These are the activations of a small neural network, seen along a few directions. Each row is one input.
In each table, some parts of the input vary, and every possible input appears once, in random order.
A made-up example of a description, with smaller parts first: ring(5) and (point or line(11) or (values(2) and line(6))).
Shared parts are said once, and a part with two or three values counts as separate values.
In the rows, zero is written as 128.

Other details of the inputs shift rows strongly along three fixed directions, in all tables alike. That doesn't count.

A family of inputs:
row 1: [132 133 130 115 125 135 134 115 136 136 119]
row 2: [133 133 126 116 128 136 136 114 135 134 119]
row 3: [131 133 131 115 128 126 145 117 131 136 121]
row 4: [141 120 126 123 109 172  95 104 151 148 114]
row 5: [142 110 129 120 126 120 122 132 119 138 131]
row 6: [136 133 131 114 126 139 136 112 134 139 121]
row 7: [127 140 128 116 134 133 150 119 122 136 123]
row 8: [140 113 126 123 131 123 131 137 105 141 134]
row 9: [110 146 128 143 129 129 130 131 142 110 128]
row 10: [129 115 132 134 129 113 116 137 126 122 136]
row 11: [138 127 119 125 112 180  95 108 145 147 115]
row 12: [114 142 137 141 128 124 129 129 148 107 126]
row 13: [108 146 128 142 130 127 128 130 142 110 125]
row 14: [128 138 124 118 130 137 139 115 127 138 120]
row 15: [127 120 125 137 133 117 120 144 118 123 136]
row 16: [145 107 124 121 128 118 126 132 115 137 132]
row 17: [134 136 125 115 129 146 142 115 125 144 122]
row 18: [130 116 131 132 125 113 117 140 126 121 136]
row 19: [134 114 132 134 126 114 116 141 123 122 138]
row 20: [138 114 126 122 132 124 129 136 107 139 133]
row 21: [113 141 130 139 128 124 129 127 148 105 127]
row 22: [129 118 127 136 131 121 119 144 116 123 139]
row 23: [129 139 127 115 135 135 149 119 123 139 123]
row 24: [131 133 130 113 130 127 145 112 131 138 123]
row 25: [144 107 128 121 128 118 123 130 116 142 132]
row 26: [114 143 137 140 126 124 130 128 148 107 127]
row 27: [126 120 124 137 130 110 124 143 115 122 139]
row 28: [133 131 127 116 128 137 135 114 136 135 118]
row 29: [141 113 122 123 132 122 128 136 108 142 133]
row 30: [109 147 128 141 132 129 128 132 142 109 127]
row 31: [127 139 128 115 133 133 152 118 121 137 124]
row 32: [137 116 122 122 132 116 131 134 107 139 134]
row 33: [112 142 134 137 124 123 129 129 149 108 127]
row 34: [108 145 132 143 128 132 131 132 140 108 128]
row 35: [145 110 130 120 128 122 121 131 116 139 132]
row 36: [113 141 131 138 129 124 128 127 148 105 126]
row 37: [129 117 127 138 131 120 120 146 116 124 138]
row 38: [139 115 122 124 132 116 132 135 107 140 133]
row 39: [131 113 131 134 128 111 117 138 124 123 138]
row 40: [131 136 126 115 128 143 144 115 124 141 122]
row 41: [132 114 127 135 129 114 118 140 125 119 134]
row 42: [127 137 126 118 129 139 141 115 126 138 119]
row 43: [134 135 125 116 128 146 141 115 126 144 121]
row 44: [108 145 130 144 127 129 130 130 140 109 127]
row 45: [131 132 131 114 131 127 144 114 132 138 121]
row 46: [109 146 131 142 132 132 130 133 141 109 127]
row 47: [129 139 124 118 131 128 150 117 123 138 122]
row 48: [129 119 124 136 131 115 121 144 116 123 139]
row 49: [125 140 127 117 133 128 150 118 122 135 122]
row 50: [125 120 128 138 131 111 126 144 114 121 136]
row 51: [108 145 130 142 127 129 129 129 140 108 128]
row 52: [144  96 127 151  97 182  35 130 156 132 124]
row 53: [132 114 131 133 125 111 119 141 125 122 136]
row 54: [124 121 127 136 131 112 125 142 115 120 138]
Description of these inputs: ring(6) and (values(4) or ring(5)).
The inputs of row 24 and row 10 match in every part but the ring(6) part. If row 6 is changed in the same way as row 24 into row 10, which row does it become?
> row 35
The inputs of row 37 and row 17 match in every part but the ring(6) part. If row 50 is changed in the same way as row 37 into row 17, which row does it become?
> row 51
A walk changes only the ring(5) part. It starts at row 49 and steps to row 14. List the rest of the walk in order.
> row 30, row 23, row 7
Change only the values(4) part in row 33. List by row number the other rows that result.
> row 19, row 21, row 39
List by row number the other rows that have the ring(6) part in common with row 15.
> row 5, row 13, row 20, row 28, row 42, row 45, row 46, row 52
Change only the ring(5) part in row 44. List by row number the other rows that result.
> row 9, row 34, row 43, row 47

A family of inputs:
row 55: [150 100 139 101 124 125 125 141 108 136 136]
row 56: [ 94 161 126 149 121 169 128 110 157 110 101]
row 57: [137 131 130 100 138 149 144  86 146 148  98]
row 58: [107 165 127 139 116 142 115  97 173 123 104]
row 59: [127 128 115 159 127 120 104 150 148 105 128]
row 60: [140 114 107 115 141 125 121 143 105 148 141]
row 61: [101 176 122  75 175  66 249 114  91 133 119]
row 62: [102 129 120 146 111 117 103 141 135 106 147]
row 63: [146 104 141 103 134 122 118 141 107 143 131]
row 64: [144 153 114  98 137 153 140  99 143 153 109]
row 65: [115 116 139 153 126 107  98 129 153 112 134]
row 66: [110 121 141 164 123 131 105 154 130 101 124]
row 67: [117 117 144 151 119 128 105 154 144 101 123]
row 68: [146 103 136 112 128 130 124 141  93 138 137]
row 69: [159 100 133 123 130 128 132 150 114 147 134]
row 70: [123 128 123 153 108 107 102 133 142 103 133]
row 71: [151 103 113 119 127 112 122 134 108 141 115]
row 72: [158 105 135 108 129 130 129 147 114 139 147]
row 73: [117 131 141 167 138 133 103 156 135 106 138]
row 74: [153 102 141 116 109 114 129 133 109 146 139]
row 75: [112 127 109 163 127 129 108 156 141 105 134]
row 76: [109 169 140 140 123 178 129 117 167 106 124]
row 77: [115 121 148 147 129 125  98 149 143 103 125]
row 78: [102 127 129 170 114 120 107 144 128 112 139]
row 79: [121 153 127 106 124 157 141  89 125 164 119]
row 80: [145 136 126 106 143 154 148  92 152 153 109]
row 81: [109 161 123 133 127 151 115 102 169 113  94]
row 82: [151  89 125 118 132 116 126 128 117 139 121]
row 83: [149  97 131 109 121 108 124 120 119 143 145]
row 84: [148 150 113  97 128 156 147  99 144 146 114]
row 85: [102 127 129 160 135 127  99 145 125 103 129]
row 86: [146 150 113 107 137 151 143  97 144 155 103]
row 87: [154 102 125 112 146 119 121 132 121 143 141]
row 88: [164  96 121 121 133 121 130 130 121 134 139]
row 89: [152 109 113 131 131 133 131 139  95 140 144]
row 90: [ 73 200 140 131 154  55 250 118 114  88 137]
row 91: [142 107 138 114 138 126 118 141  92 146 132]
row 92: [118 150 128 144 127 162 130 106 187 111 108]
row 93: [149 104 143 107 113 115 126 135 111 148 146]
row 94: [135 109 122 115 140 126 118 136  89 145 134]
row 95: [109 162 124 143 107 145 123 100 174 121 102]
row 96: [103 161 152 137 113 154 120 106 177 124 110]
row 97: [ 99 133 122 148 121 115  97 141 135 114 142]
row 98: [123 126 143 154 133 130 102 156 149 106 137]
row 99: [ 96 168 150 150 117 158 121 105 164 124 111]
row 100: [134 105 111 118 137 119 120 135 100 146 123]
row 101: [144 108 145 108 123 112 120 136 109 156 141]
row 102: [150 111 119 110 117 105 121 126 110 145 138]
row 103: [130 124 140 153 120 134 109 155 149  95 141]
row 104: [ 77 204 136 123 182  73 238 130 120  93 138]
row 105: [ 93 166 151 138 185  34 216 175  92  83 162]
row 106: [123 165 116 139 119 159 126 107 175 106 109]
row 107: [140 107 110 122 111 114 127 128 101 146 138]
row 108: [113 120 139 144 126 110  96 131 151 111 141]
row 109: [132 148 141 103 112 160 149  94 130 157 121]
row 110: [135 135 130  91 138 151 141  88 145 146 105]
row 111: [155  98 137 111 120 124 127 139 107 134 128]
row 112: [127 145 121  98 125 168 147  95 122 145 113]
row 113: [100 129 121 157 121 112  99 140 136 115 135]
row 114: [115 121 148 156 108 118 107 149 147 113 134]
row 115: [136 151 117 105 130 174 152 100 128 149 125]
row 116: [134 148 106  98 127 166 150 103 136 149 120]
row 117: [151 107 115 105 127 114 119 132 107 134 128]
row 118: [115 133 127 144 122 106  94 136 142 113 135]
row 119: [147 147 131 114 125 173 158 103 131 148 115]
row 120: [112 166 144 129 128 170 121 118 178 114 118]
row 121: [115 124 141 159 119 132 105 149 128  92 131]
row 122: [156 105 113 115 123 113 122 129 106 132 121]
row 123: [117 112 135 158 116 110 105 133 154 110 132]
row 124: [116 130 123 139 131 115  92 142 139 103 125]
row 125: [148 106 113 136 136 132 131 145  96 149 137]
row 126: [154  94 129 119 117 107 127 117 118 141 137]
row 127: [135 105 111 126 116 113 127 133 102 156 131]
row 128: [108 124 113 151 117 126 103 145 132  93 128]
row 129: [155 104 130 134 134 133 132 150 100 150 135]
row 130: [126 143 110  92 122 161 146  98 130 145 109]
row 131: [155  91 125 114 128 117 125 123 115 130 127]
row 132: [131 144 140 108 134 164 146  98 126 155  98]
row 133: [ 82 151 123 138 166  30 214 167  95  81 138]
row 134: [109 131 113 159 137 126 102 152 140 107 136]
row 135: [137 110 124 119 118 120 125 129  92 149 151]
row 136: [145 111 118 132 146 129 124 140  96 150 139]
row 137: [127 152 143 105 122 157 142  94 129 165 116]
row 138: [144 104 117 124 125 128 126 133  88 136 132]
row 139: [131 144 139 118 112 158 154  97 131 165 107]
row 140: [119 113 134 137 126 123 100 136 150  92 135]
row 141: [100 131 133 166 125 117 100 140 128 115 141]
row 142: [149 105 137 128 112 119 129 132  94 149 141]
row 143: [116 129 109 158 122 130 108 151 139  96 140]
row 144: [158  98 124 111 137 123 127 132 122 135 146]
What is each input in this table made of?
> values(3) and ring(5) and ring(6)
The inputs of row 77 and row 85 match in every part but the ring(6) part. If row 72 is changed in the same way as row 77 into row 85, which row does it become?
> row 115
The inputs of row 134 and row 80 match in every part but the ring(6) part. If row 128 is changed in the same way as row 134 into row 80, which row does it become?
> row 131
The inputs of row 139 and row 78 match in every part but the ring(6) part. If row 66 is changed in the same way as row 139 into row 78, which row does it become?
> row 56
Change only the values(3) part in row 105. List by row number the other rows that result.
> row 91, row 137
Change only the ring(6) part in row 119. List by row number the other rows that result.
> row 88, row 89, row 103, row 106, row 143
Change only the values(3) part in row 55. List by row number the other rows that result.
> row 72, row 93
